Each row below holds a small network's activations on one input, seen along a few directions.
Each table varies a few parts of the input and shows all the possible inputs, shuffled.
Descriptions start from the smaller parts, as in this example, which fits no table here: ring(5) and (point or ring(9) or (values(3) and line(4))).
Shared parts are said once, and a part with two or three values counts as separate values.
In the rows, 128 means zero.

Other details of the inputs shift rows strongly along two fixed directions, in all tables alike. That doesn't count.

Table:
row 1: [178 182 184 144  94 125 174  62 118  90 155 112  66]
row 2: [107 114 116  65 124 182  90 170  42  82 156 117  87]
row 3: [113  55  27 129 165 161  67 173 114 181  62 173 249]
row 4: [145 210 170 124 149  84 203  75 137  61 209  93  47]
row 5: [120 139 121 201 135  62 163  94 237 204 116 132 193]
row 6: [113  54  36 146 118 162  63 163 118 199  47 180 243]
row 7: [114 143 121 203 137  65 165  92 233 207 114 137 191]
row 8: [ 99  80 155  57 100 174  68 208  67  95 117 122  75]
row 9: [ 93  81 154  53 100 176  71 203  66  93 113 127  75]
row 10: [143  89 125  73 114 209  63 166  26  78 120 125 117]
row 11: [ 95  84 155  57 103 177  69 204  63 101 116 126  72]
row 12: [175 188 179 135 142 121 173  74 112  69 175 107  75]
row 13: [180 185 188 148  92 119 166  65 121  85 161 110  68]
row 14: [175 188 187 150  94 122 169  62 118  89 160 115  67]
row 15: [152 148  78 187 194  77 173  89 199 172 114 147 206]
row 16: [149 208 167 124 152  89 205  76 137  66 206  88  43]
row 17: [118 137 118 198 138  67 170  90 234 207 110 133 189]
row 18: [103  79 166  78  56 204  60 165  58 109 115 116 100]
row 19: [ 79  59   6 118 171 142  71 201 119 183  87 158 232]
row 20: [109 136 105 172 182  42 177 128 242 188 107 143 165]
Description of these inputs: values(4) and ring(5).
The inputs of row 11 and row 7 match in every part but the ring(5) part. If row 8 is changed in the same way as row 11 into row 7, which row does it become?
> row 5
Change only the values(4) part in row 14. List by row number the other rows that result.
> row 1, row 6, row 13

Table:
row 21: [137 161 155 140 113  92 157 116 145 114 135 134  87]
row 22: [107 150 159 130 113 106 150 113 155 120 164 108 107]
row 23: [150 159 131 128 153 105 160 114 132 108 148 122  94]
row 24: [118 125 164 116 119 130 133 134 141 133 125 117  99]
row 25: [107 104  76 175 194  71 135 140 220 200  81 165 236]
row 26: [161 157 157 143 131 121 152  87 133 100 133 134 116]
row 27: [144 161 137 143 129 128 160  86 127 120 159 107 115]
row 28: [141 130 148 131 105 145 135 105 122 133 117 129 110]
row 29: [159 165 140 140 140 120 155  88 125  97 157 120 123]
row 30: [147 160 161 150 103 117 152  84 141 120 136 131 107]
row 31: [114 119  44 187 163  96 134 115 184 199 106 153 245]
row 32: [ 95  82 140  90 100 168  75 179  97 131 106 137 126]
row 33: [126 149 118 127 128 116 135 133 117 107 151 125 109]
row 34: [112 149 158 128 120 113 157 109 157 128 157  99  97]
row 35: [ 96  94 114  95 124 165  82 172  90 117 137 120 141]
row 36: [117  94 122  98 103 159  96 171  89 132  95 140 108]
row 37: [111  92 120  83 139 168  80 174  81 104 131 126 138]
row 38: [137  96 105  97 127 185  92 145  68 118 117 129 140]
row 39: [103  99 103  99 101 158  97 164  87 131 115 131 111]
row 40: [132 161 145 146  98 120 151  81 132 119 156 117 117]
row 41: [124 154 149 129 144 114 157 111 146 118 165  97 103]
row 42: [137  83 118  99 119 189  87 148  74 122  89 142 139]
row 43: [100 102 102 101  93 151  88 168  84 121 120 139 119]
row 44: [137  77 142 112  80 179  44 174  75 126 102 132 148]
row 45: [152 151 148 128 145 104 162 116 139 110 125 130  90]
row 46: [136 161 129 135 137 107 160 114 131 116 157 114  92]
row 47: [106  90  57 151 192 104 122 152 185 195  95 146 223]
row 48: [125 106  96  96 134 151  89 170  79 104 120 142 127]
row 49: [134 156 144 142 106 127 159  80 135 128 150 110 107]
row 50: [167 148 182 157 109 114 140 104 151 124 135 108 110]
row 51: [114 104  83 168 194  78 146 134 217 203  80 153 216]
row 52: [150 160 148 132 141  95 155 117 138  98 131 138  96]
The inputs of row 24 and row 32 match in every part but one. If row 41 is changed in the same way as row 24 into row 32, which row does it become?
> row 35
Describe the family of inputs behind these rows.
> values(2) and (point or (values(3) and ring(5)))
Change only the values(2) part in row 47. List by row number the other rows that result.
> row 37
Change only the values(3) part in row 24. List by row number the other rows that result.
> row 28, row 36
Change only the values(3) part in row 37. List by row number the other rows that result.
> row 29, row 48
